These are the activations of a small neural network, seen along a few directions. Each row is one input.
Each table varies a few parts of the input and shows all the possible inputs, shuffled.
Descriptions start from the smaller parts, as in this example, which fits no table here: values(3) and (point or line(9) or (line(4) and ring(8))).
Shared parts are said once, and a part with two or three values counts as separate values.

Other details of the inputs vary at random and push rows far along two fixed directions, the same in every table; ignore that.

Rows:
x1: [  1   0   2   2   2   2 -11   9   0 -15  -2]
x2: [ -7   7   5   8  -3  10  -2   3 -12  -6   2]
x3: [-9 10  2 10  1  4 -5  3 -6 -5  1]
x4: [-1 -3 -9 -8  8  4  6 -3 13 13  1]
x5: [ -1   4  -6 -16 -10 -30  12   4  -1  14  -7]
x6: [ -5  -2  -7 -15   6  -9  -1  -5   8  23  -3]
x7: [-12  10  -6 -11  -7 -18   3  11  -2  13  -8]
x8: [-13  -2 -19  -2 -11 -26   7  20  -4  11 -11]
x9: [ -4 -12 -13  -6   6  -3  -3   4   8   3 -12]
x10: [ -9   5  -2   9  -3  13 -11   6  -1  -8   4]
x11: [-10   5 -10   9  -3  12  -9   5  -2 -11   1]
x12: [  6  -7  -9 -17  11  -9   5   1  14  11  -5]
x13: [-16 -24 -25  14   5  16 -12  10  -7 -12 -11]
x14: [  5   3  -1 -15  -7 -20  12  -6  -6   7   1]
x15: [-10 -17 -10  22   3  14   1   0  -8  -3  -3]
x16: [ -7  -9 -26  -7 -16 -21   9  14   1  -1 -10]
x17: [ 52  33  71 -56   4 -49  10 -32  24  44  21]
x18: [-22 -15 -22  20   3  16  -2   4 -10  -2  -8]
x19: [ -5  12   1 -15  -5 -14   9  -4   3   7  -2]
x20: [-13  -5 -19   5  -8  19  -4   4 -15 -17   2]
x21: [ -2  14  -7 -22  -4 -17   1   0  10  12  -2]
x22: [-10   5 -15 -14  -9  -6   3   6   4   2  -5]
x23: [ -3 -15 -17  -4  -1 -15   3   3   6  16  -8]
x24: [-23  -2 -24  18  -8  11  -1   9 -12 -17  -6]
x25: [-16  -4 -27   1 -12 -27   7  20  -2   7 -14]
x26: [-2  8 -1 -1 -3 10 -4 -3  0 -9  6]
x27: [ -1   2   5  16  -4   3   3   1  -6 -10   5]
x28: [ 47  28  76 -25   6 -18  -2 -31  14  22  29]
x29: [ -3   0 -12  -9   4  -2   4   2  15  15  -7]
x30: [ -5  -9 -12  24  -7   6  -8  14  -9 -18   0]
x31: [ 28  13  51   7  14  26 -15 -20   0 -24  23]
x32: [ 11  -6  -6 -11   6 -14  12  -2  15  19   0]
x33: [  2 -15  -1  13   5   9  -5  -5  -4   1   3]
x34: [  3  -7 -16 -12 -11 -16   8   3  -6  -1  -2]
x35: [  3  -6  -1  -6   0   9  -4  -1 -11 -20   2]
x36: [-15 -11 -22  15   2  21  -4   7   1  -4  -6]
x37: [  6  -8  -5  -7   2 -15   4  -2  10  18  -5]
x38: [ -1  -9 -18  -7   6  -4   2   9  12   4 -15]
x39: [ -5  11  -5 -24  -7 -19   0   7   4  16  -4]
x40: [  4  -1   5  -6   0   5  -5   4  -5 -17   0]
x41: [ -2  15   4 -22  -4 -22  10  -1   1  16  -2]
x42: [-12 -19 -25  16   4  17  -7  13  -1 -15 -13]
x43: [ 23  21  37 -30  16 -20   9 -27  17  38   5]
x44: [-11 -12 -21   7  -6  11  -6  14  -8 -29  -8]
x45: [ 11   1  29  19   5  33 -20  -2 -12 -30  12]
x46: [ -2  11  -5 -27  -8 -19   3   2   6  16  -3]
x47: [ -3   9  -8 -22  -4 -18  10  -5  -6  11  -3]
x48: [-12 -11 -18  18   7  21   5   2  -2  -4  -3]
x49: [  7   1  -4 -22 -11 -31   9   6   4  13  -3]
x50: [  1  -3  -5  -2   3 -13  11  -2   9  18  -9]
x51: [-18   2 -12  19  -4  14  -3   7 -10 -15  -3]
x52: [-23   2 -24  -1  -9 -14   1  20  -6   6 -13]
x53: [ 16  -1  24  29   0  31 -10 -11 -11 -31  20]
x54: [-12 -19 -25  26   3  18   7   7  -5  -8  -5]
x55: [ -4  -6  -7   3  -4   8  -9  14 -10 -20  -6]
x56: [ 31  12  54  17   8  24 -10 -24  -1 -18  29]
x57: [  2  18   5 -22  -1 -22  11  -7   8  14   0]
x58: [ -3   0  -3 -17   7  -8   0  -6  11  23  -1]
x59: [ -3   8   7   3  -4  13 -11   4  -5  -4   5]
x60: [ 35  13  54  12   6  24  -6 -28  -2 -19  30]
x61: [-6  1 -7 -6  6 -7  8 -2 10 18 -9]
x62: [  9   7   1 -29  -1 -24   4   0  12   2  -6]
x63: [ 12  -2  20  27  11  30   1 -12  -3 -10   9]
x64: [  3   8  26  24   3  39 -20  -4 -11 -22  18]
x65: [ -1  -3  -8  -1 -11 -19  -1  15   0   4  -4]
x66: [ 26  16  53  18   9  24  -3 -28  -6 -17  27]
x67: [ -1   6  -3 -14  -9 -29  10   7  -3  15  -6]
x68: [ 11   0  22  20   6  35 -16  -8  -9 -37  13]
x69: [-1  4 -1 -4  7 -3 10 -4 12 15 -7]
x70: [ -1   1  12  13  -6   2  -2   3 -10  -5   6]
x71: [  0   1  -1  12  -6   2   6  -1  -8 -12   3]
x72: [-11 -20 -18  11   7  15 -10   7  -3 -10  -8]
x73: [-16  -6 -16  -4   3  -9   6   1   3  18 -10]
x74: [ 21   9  45  11   9  26 -19 -11  -5 -21  16]
x75: [10 -7  0 11  5  8  3 -2  7  1  1]
x76: [  3   7   2 -11  -8 -21  13  -3   2   7  -2]
x77: [  2 -10  14  29  10  29  -5 -12 -12  -9   9]
x78: [-17 -14 -21  17   2  23  -7   5  -3  -5  -5]
x79: [  0  -4  -4  -7   3 -18  11  -4   7  22  -9]
x80: [ -1 -13 -21   2  -2 -10   5   7   9  10 -12]
Each input here is: ring(5) and (point or line(6) or ring(9)).
Changing only the ring(5) part turns x46 into x5. The same change can be made to x10. Which row results?
Answer: x25
Changing only the ring(5) part turns x33 into x18. The same change can be made to x16. Which row results?
Answer: x19
Change only the line(6) part in x77. List by row number the other rows that result.
Answer: x15, x50, x54, x63, x79
Change only the line(6) part in x29. List by row number the other rows that result.
Answer: x4, x6, x36, x58, x78
Change only the ring(5) part in x67. List by row number the other rows that result.
Answer: x2, x17, x39, x55

Rows:
x81: [-17  -4 -19   2   4  28  -3  -3   4   0  -4]
x82: [-30 -13 -20  58   5  64  -7  -5 -22 -31   9]
x83: [ -1 -15 -26 -24   0 -44   7  17  17  14 -26]
x84: [ -2 -16 -10  -3   8  14 -16   8  -2 -10  -2]
x85: [  5 -15  -6  28  -2   6  14  -5  -3   7   5]
x86: [  8 -22  -9  12  10  18  -2  -6   8 -16  -1]
x87: [-34  10 -27  38 -26  42  -8  22 -47 -76   7]
x88: [ -2 -20 -32 -29   2 -34  11   6  15  13 -22]
x89: [-18  26 -20 -34 -29 -16   1  23 -15 -29  -9]
x90: [ 41  10  53 -29  24  15 -11 -40  18  11  25]
x91: [  6 -17 -26 -30   4 -29  11  -2  20  15 -17]
x92: [ 24  24  52 -28  21  16   0 -42  16  23  19]
x93: [  4  11  -5 -17 -21   8 -17  19 -19 -53   8]
x94: [  2  10  42  29  15  57 -20 -16 -12 -22  18]
x95: [ 31   1  57  45  10  35   2 -24 -12 -10  29]
x96: [-10 -14 -31 -16   1 -16 -10  24   5   7 -20]
x97: [ 46   7  50 -10  22   5  -2 -32  26   6  18]
x98: [  6  -8  -9   9  -7 -24  22   4   6  26  -5]
x99: [ 22  30  63 -15  18  12  -9 -24  12  19  15]
x100: [ -7   8   6   8   9  21   5 -25  -3   6   9]
x101: [-35  -9 -15  67   3  60 -12   8 -33 -38   2]
x102: [-23  27  -5  -3 -30 -38   1  17 -17   3  -1]
x103: [-21   3  -6  12   5  11   4  -5 -11   3   0]
x104: [  8  18  48  39  16  48  -9 -23 -10 -12  25]
x105: [ -2  10  20 -10  10  14  -6 -12   1   8   1]
x106: [-25  -1 -34  -9  -3  -5   2  21  13  18 -20]
x107: [ -2 -26 -19   9   5   4  -6   9  -2 -19 -12]
x108: [  1 -13 -26  -7  -7 -32  28  -4   9  33  -8]
x109: [-24   8 -28   1  -2 -14  10   9   8  25 -10]
x110: [-15  -2  -3   1   9  28  -5  -8  -5  -4  -1]
x111: [ 20  47  70 -19 -13 -12 -16 -15  -4   3  25]
x112: [-39 -13 -18  71   3  60 -13  15 -32 -41   1]
x113: [-13   2  -9  11   6  32  -7   0   5  -1  -1]
x114: [-11 -10  -2  50 -24  24 -26  23 -33 -62   6]
x115: [ 31  34  50 -48 -16 -53 -15  -3   9  18  16]
x116: [  1  -9 -11   2  -8 -39  22  11   1  29 -12]
x117: [-24   2 -25  -9  -2  -9  -1  21   9  18 -21]
x118: [ -2  -8 -20 -27   2 -27  -8  22  16  17 -16]
x119: [ 11 -11   0  -5  13  23 -14  -9  10  -5   7]
x120: [  0 -14 -18 -12  -5 -37  28  -5   1  31  -9]
x121: [ -4  -9 -29 -30  -1 -33  -4  25  20  21 -21]
x122: [-24   0 -12  12   5  16   6 -10 -12   2   0]
x123: [ -1 -14 -16   5   6  16 -15  15  10  -8  -2]
x124: [ -8  11   3  10   7  13   4 -13   6  12   7]
x125: [ 52  15  68 -14  22  -5  -4 -29  24   9  18]
x126: [ -6 -18 -21   6  -8 -26  22   7  -9  19 -11]
x127: [  5 -12   8  32  -2   4  12  -2 -16  -1   5]
x128: [  1 -14 -23 -21   1 -43   6  21  19  14 -26]
x129: [ 10  18  -6 -22 -34 -43  23  10 -20 -15   4]
x130: [-14 -22 -39 -22   2  -9  -5  14   4   5 -16]
x131: [ 46   9  52 -14  20  -6  -1 -24  28  10  15]
x132: [ 11  14 -13 -45 -25 -45   6  16  -2 -26 -10]
x133: [ 34  29  64   4 -20 -31   5 -16 -15   5  31]
x134: [  2 -15 -18   1  -4 -17  25  -9  -1  23  -4]
x135: [-14 -22 -49  -9   0  -6  -7  23  14   6 -17]
Describe the family of inputs behind these rows.
Answer: ring(5) and (values(2) or ring(9))
Changing only the ring(5) part turns x122 into x130. The same change can be made to x103. Which row results?
Answer: x84
Changing only the ring(5) part turns x111 into x133. The same change can be made to x110. Which row results?
Answer: x120
Change only the values(2) part in x129. List by row number the other rows that result.
Answer: x133
Change only the ring(9) part in x95. List by row number the other rows that result.
Answer: x85, x98, x108, x116, x120, x126, x127, x134
List by row number the other rows that have the ring(5) part in common with x125.
Answer: x83, x86, x88, x91, x97, x107, x114, x128, x131, x132

Rows:
x136: [ 24   2  23   6  -5  10  -6   1  -3 -25  10]
x137: [-48 -11 -63  21 -25   2 -14  46 -25 -27 -25]
x138: [ 24  -6  28  15  13  19   2 -19   8   5  15]
x139: [ 19   9   9 -47  -5 -59   4   4  22  19  -8]
x140: [ -3  -6  -3  28   4  16  12 -14 -14  -4   4]
x141: [ 17  38  52  -4   0   7  -5 -19 -10 -10  26]
x142: [ -7   6  19  23  12  25  -3 -11  -1   6   6]
x143: [-43 -13 -51  24 -11   6  11  21 -12   8 -20]
x144: [ -9   6  -7 -25  -5 -39  26 -11   9  43  -6]
x145: [ -7   0 -10  21 -17  13   1   5 -27 -37   2]
x146: [  7  24  28   6  -9  10   0 -13 -17 -20  20]
x147: [ -3 -11 -26 -19  -2 -39  26   3  10  34 -16]
x148: [ 12 -11   6 -12  33  43 -15 -24  27   2   5]
x149: [-24 -23 -53  14 -22  -9   4  34 -24 -30 -17]
x150: [ 10  14  31   5   3  17 -18   2  -7 -19  17]
x151: [ 15   8  -6 -79  10 -32 -10  -4  32  21 -15]
x152: [  5   6  -7 -41 -13 -49   0  15  17  20 -14]
x153: [  6 -12   9  23  12  22  -5  -6   6   4   6]
x154: [-10 -10  -3  22   9  19  -5   4   0   9  -3]
x155: [ 17 -11  22  21  17  17  -4 -15   9   2  14]
Describe the family of inputs behind these rows.
Answer: values(2) and (point or ring(9))
Changing only the values(2) part turns x142 into x137. The same change can be made to x153. Which row results?
Answer: x152
